Here are a small network's activations along a few directions, averaged over the inputs that share one value of a field.
Related values have similar rows: they may be neighbours, one step apart, or belong to one group.

Other fields vary at random and push rows far along two fixed directions, the same in every table; ignore that.
To show where, the next rows are all for the same value of a field, averaged over different records:
9; -83; -8; 30; 53; 41; -60; -42; -64; -10; -16
37; -59; -40; 15; 26; 23; -37; -23; -36; -16; -1
-74; 72; 53; 41; -9; -50; -4; 10; 43; 32; -20
15; 2; -28; 13; -3; -17; -12; 0; 9; -2; 5
-24; -20; 15; 35; 27; 3; -35; -19; -20; 7; -17
57; -57; -60; 5; 16; 18; -29; -16; -27; -22; 9
34; -21; -40; 10; 3; -2; -19; -6; -3; -11; 5
-26; 13; 16; 30; 11; -17; -23; -7; 3; 13; -14

E, 18 values:
e9: 1; 39; 24; -37; -61; -49; 64; 15; 50; 5; 0
e11: 57; -6; -70; -6; -19; -14; -1; 7; 17; -17; 23
e13: 9; 1; -11; -27; -23; -9; 28; 51; -7; -16; -18
e15: 9; 9; 4; -23; -4; 34; 22; 26; -18; -2; -10
e16: -67; -61; 47; 17; 56; 45; -36; -71; -43; 18; -2
e3: -6; -21; 57; 6; 17; 16; -13; -12; -44; -20; -33
e6: -33; 52; -4; 6; -2; 2; 6; 32; 27; 36; 12
e7: 11; 25; -18; -23; -43; -54; 36; 13; 52; 20; 44
e17: 71; 6; -43; -41; -20; 20; 32; 11; 3; -47; 14
e4: -44; 15; 26; 22; -11; -7; -12; 36; 12; 33; -1
e8: 32; -3; -31; -27; -34; -12; -6; 41; 17; -4; -5
e18: -50; 1; 51; -9; -10; -35; 0; -25; 0; 17; -17
e14: -34; 1; 40; 33; 45; 25; -28; -18; -6; 9; 3
e10: 11; 36; -8; -4; 3; 15; 28; 5; 9; -14; 22
e1: -52; 45; 67; -9; -15; -10; 42; -23; 8; 6; -8
e2: 41; -1; -6; -8; -14; -25; -5; 11; -7; -9; 5
e12: -42; 25; 24; 4; 13; 38; 8; 18; 8; 8; -17
e5: 59; -12; -55; -50; -3; 18; 51; -15; 16; -15; 37
Each value of E is a pair of two hidden parts, and every pair occurs once (6 first parts, 3 second parts).
e3 and e9 share the first part; e3 and e14 share the second. Which value has the first part of e14 and the second part of e9? -> e16
e12 and e10 share the first part; e12 and e8 share the second. Which value has the first part of e8 and the second part of e10? -> e2
e17 and e15 share the first part; e17 and e11 share the second. Which value has the first part of e11 and the second part of e15? -> e4

C, 18 values:
c8: 0; -1; 5; 9; -13; -27; -16; 4; 16; 11; -1
c12: 28; -55; 3; -1; 28; 35; -2; -40; -47; -21; 0
c9: -43; 18; 44; -7; -15; 6; 17; -4; 2; 12; -12
c10: -18; 38; 29; 1; -26; -25; 9; 37; 14; 15; -10
c3: 61; -3; -79; -6; -20; -24; 7; 25; 31; -9; 27
c2: 9; -56; -1; -4; 18; 15; -15; -36; -35; 1; 15
c6: 16; -20; -26; -4; 6; 11; -1; -25; 10; -2; 20
c5: -2; -37; 3; 7; 20; 36; -30; 14; -26; -3; -15
c15: -25; 70; 17; 9; -2; -19; 12; 17; 32; 19; 2
c1: 4; 2; -16; -2; 8; 30; 3; 8; -10; 5; -7
c4: 18; -8; 9; -9; -3; -7; -4; -11; -9; -20; -6
c18: -26; -13; 28; 2; 26; 35; 5; -5; -19; 5; -3
c11: 14; 0; -12; -11; 14; 14; 8; -12; 2; -14; 15
c7: -41; 15; 44; -2; -5; -17; 14; 9; -7; 10; -28
c16: 32; 10; -46; -27; -37; -50; 26; 10; 36; -8; 20
c13: -60; 20; 28; 24; 16; 2; -22; -11; 6; 27; -3
c14: 33; 22; -37; 8; -14; -11; 4; 23; 13; -17; 12
c17: 2; -1; 7; 13; -1; -4; -15; -4; -9; -10; -24
Each value of C is a pair of two hidden parts, and every pair occurs once (6 first parts, 3 second parts).
c7 and c16 share the first part; c7 and c18 share the second. Which value has the first part of c18 and the second part of c16? -> c6
c12 and c2 share the first part; c12 and c14 share the second. Which value has the first part of c14 and the second part of c2? -> c3
c10 and c17 share the first part; c10 and c1 share the second. Which value has the first part of c1 and the second part of c17? -> c15
